Each row below holds a small network's activations on one input, seen along a few directions.
Each table varies a few parts of the input and shows all the possible inputs, shuffled.
A made-up example of a description, with smaller parts first: one of 4 places along a line, together with either a single point or one of 9 places along a line or (one of 2 separate values, together with one of 5 places around a ring).
Shared parts are said once, and a part with two or three values counts as separate values.
(in the rows, 128 means zero)

Other details of the inputs shift rows strongly along two fixed directions, in all tables alike. That doesn't count.

A family of inputs:
r1: [150 113 115 158  93 135 103 137 202 154 128 155 123 164]
r2: [124  84 124 138 141 120 151 153 167 143 107  83 130 124]
r3: [159 101 140 153 113 116 107 143 190  91 165  85 151 162]
r4: [121 134 152 137 134  99 154 166 157  82 135  59 164 141]
r5: [118 164 138 133 106 122 192 121  77 116 144  92 135  86]
r6: [103 146 132 147 118 128 182 141 131 117 144  63 144 115]
r7: [ 97 147  97 114 126 167 126 105  87 161 114 169 104 117]
r8: [150 100 125 139 105 130 145 166 171 135 114  75 134 139]
r9: [162 129 133 137 125 110  76 140 195 126 117 176 127 173]
r10: [105 140 120 112 124 137 153 117  35  99 122  98 119 114]
r11: [141 114 137 158 118 135 127 149 214 128 165  81 152 141]
r12: [166 116 150 141 116 102 118 145 173  87 165  90 152 139]
r13: [133 147 121 101 141 133  92 117  93 137 103 184 107 137]
r14: [159 129 160 133 135 104 118 146 181  92 160  89 154 141]
r15: [106 157 132 115 142 145 101  95 103 116 163 171 138 130]
r16: [ 85 148 121 108 142 137 162 124  41  95 124  83 125 109]
r17: [107 140 141 107 155 117 196 117  53 138 110  84 125  67]
r18: [136 146 162 140 114 118 202 136 112  93 176  28 158  76]
r19: [109 132 120 108 132 129 165  95  39 154 112 143 105  73]
r20: [152 133 114 115 125 146  87 127 161 178  95 199 107 139]
r21: [161 134 145 140 123 134 103 129 202 148 152 147 137 134]
r22: [114 139  99 136 124 143  69 103 142 134 127 214 108 171]
r23: [127 167 125 128 121 140 122 103 125 159 123 187 115 121]
r24: [ 96 128 113 108 154 148 130  99  86 175  99 185 112 103]
r25: [131 127 107 116 129 157  85 131 166 179  98 202 117 146]
r26: [ 92 122 133 105 168 116 152 124  60 114 109 115 129 106]
r27: [131 116 137 116 142 117 126 171 151 105 109  93 146 146]
r28: [106 153 107 131 112 140 109  86  68 120 136 180 111 141]
r29: [ 89 178 133 117 136 164 149  82  72 140 167 152 136  88]
r30: [116 152 117 133 121 148 106 116 158 166 123 196 126 140]
r31: [157 123 133 142 109 101 107 145 164 106 130 134 131 154]
r32: [143  72 132 142 122 111 158 158 166 138 110  63 132 125]
r33: [157 120 107 121 105 144  88 127 154 173 102 199 102 137]
r34: [ 89 115 108 112 157 135 122  99  57 129 110 162 102 123]
r35: [163  73 142 133 136  83 122 167 159 111 105  91 128 138]
r36: [137  72 140 138 136  95 151 160 132  94 111  48 135 135]
r37: [105 158 134 136 113 153 181  93  64 115 179  87 137  86]
r38: [128 124 124 140 130 136  86 119 168 110 164 141 136 159]
r39: [144 128 118 112 121 125  98 129 100 126 109 164 110 136]
r40: [150  98 133 118 157 101  98 138 143 136  94 153 116 143]
Description of these inputs: one of 2 separate values, together with one of 4 places along a line, together with one of 5 places around a ring.
Q: The inputs of r16 and r39 match in every part but the place on the ring of 5. If r11 is changed in the same way as r16 into r39, which row does it become?
A: r18
Q: Which other rows does r13 become when the choice among 2 separate values takes its other values? List them by row number.
A: r20
Q: Which other rows does r34 become when the choice among 2 separate values takes its other values? List them by row number.
A: r2
Q: Which other rows does r19 become when the place on the ring of 5 takes its other values? List them by row number.
A: r2, r17, r24, r32
Q: Which other rows does r13 become when the place on the line of 4 takes its other values? List them by row number.
A: r9, r14, r40
Q: Start at r15 and move only the place on the line of 4, one step at a time. The first step leads to r4. Which rows follow, in order?
A: r27, r26

A family of inputs:
r41: [109  82 116  91 162 106 160 130  22 140  53 114  92  93]
r42: [132 119 123 136 114 144 139 146 157 130 134  86 136 133]
r43: [131 150 115 117 117 151  95  65  68 155 144 223  98 112]
r44: [ 93 149 139 135 127 108 200 119  40  76 147  48 137  97]
r45: [156 111 122 143  98 125 113 133 149 127 131 132 122 144]
r46: [157 132 147 137 123 104 127 150 185 128 130 122 141 131]
r47: [140  73 124  99 162  94 134 178 123 155  33 116 109 126]
r48: [120 143 117 117 131 164 110  93 113 160 143 174 116 114]
r49: [ 86 159 131 129 144 136 165  91  71 130 149 130 128  94]
r50: [179  94 131 136 120 126  71 138 205 136 137 148 126 159]
r51: [125 127 151 134 134  99 166 180 159  79 127  32 165 140]
r52: [167 113 131 125 135 132  53 152 226 146 122 183 133 172]
r53: [108  78  98  97 163 131 128 128  78 185  43 171  86 113]
r54: [132 116 122 128 138 151  88 125 176 150 139 163 130 143]
r55: [101 173 103 119 127 148  95  83  78 152 115 237  98 139]
r56: [124 174 134 109 125 140 138  95  71 142 137 168 120  94]
r57: [ 95 143 101 119 130 148  93  79  63 128 132 203 105 142]
r58: [122 150 117 123 123 136 110  70  70 144 144 205 103 110]
r59: [100 145 128 139 114 129 190 124  91 119 141  75 136  98]
r60: [144 120 143 141 118 128 149 139 167 139 146  95 143 114]
r61: [ 79 150  91 121 133 170  91  74  83 159 127 227 104 141]
r62: [114 122 123 151 122 126 139 136 158 129 129 114 132 143]
r63: [168 116 128 132 110 129  93 168 209 131 114 124 134 165]
r64: [140 134 168 140 140  86 174 170 168  90 137  41 163 121]
r65: [ 93 142 124 123 149 145 128  98 105 135 144 152 132 118]
r66: [133 123 141 145 124 118 156 136 163 132 145  93 143 113]
r67: [175 118 150 129 127 117 109 168 212 125 129 100 147 145]
r68: [138 113 143 151 104 118 185 169 165 112 139  25 155 118]
r69: [126 108 122 138 124 141 122 155 177 124 132  96 141 149]
r70: [139 107 119 132 120 133  96 138 147 113 133 128 126 156]
r71: [133 129 166 130 149  94 164 173 166  84 139  38 171 126]
r72: [104 150 137 133 113 111 205 118  38  84 148  49 135  85]
r73: [109 149 130 117 118 135 177 113  36  91 148  64 129  94]
r74: [164  93 142 155 128  97  96 146 212 119 136 128 135 163]
r75: [167 117 118 146 103 119  73 152 224 152 107 186 121 176]
r76: [ 93 170 141 107 136 133 189 139  49  84 138  51 148  94]
r77: [ 99 148 121 114 146 139 110  76  58 122 147 182 117 119]
r78: [170  90 121 134 129 133  39 133 214 142 134 193 121 177]
r79: [128 161 118 119 107 145 122 111  96 145 121 174 114 122]
Q: Describe the family of inputs behind these rows.
A: one of 3 separate values, together with either a single point or (one of 2 separate values, together with one of 6 places around a ring)
Q: The inputs of r63 and r73 match in every part but the choice among 3 separate values. If r67 is changed in the same way as r63 into r73, which row does it become?
A: r50
Q: Which other rows does r70 become when the choice among 2 separate values takes its other values? List them by row number.
A: r78
Q: Which other rows does r74 become when the choice among 3 separate values takes its other values? List them by row number.
A: r49, r64
Q: List by row number the other rows that have the choice among 3 separate values in common with r60.
A: r42, r48, r49, r53, r54, r59, r61, r62, r65, r66, r68, r69
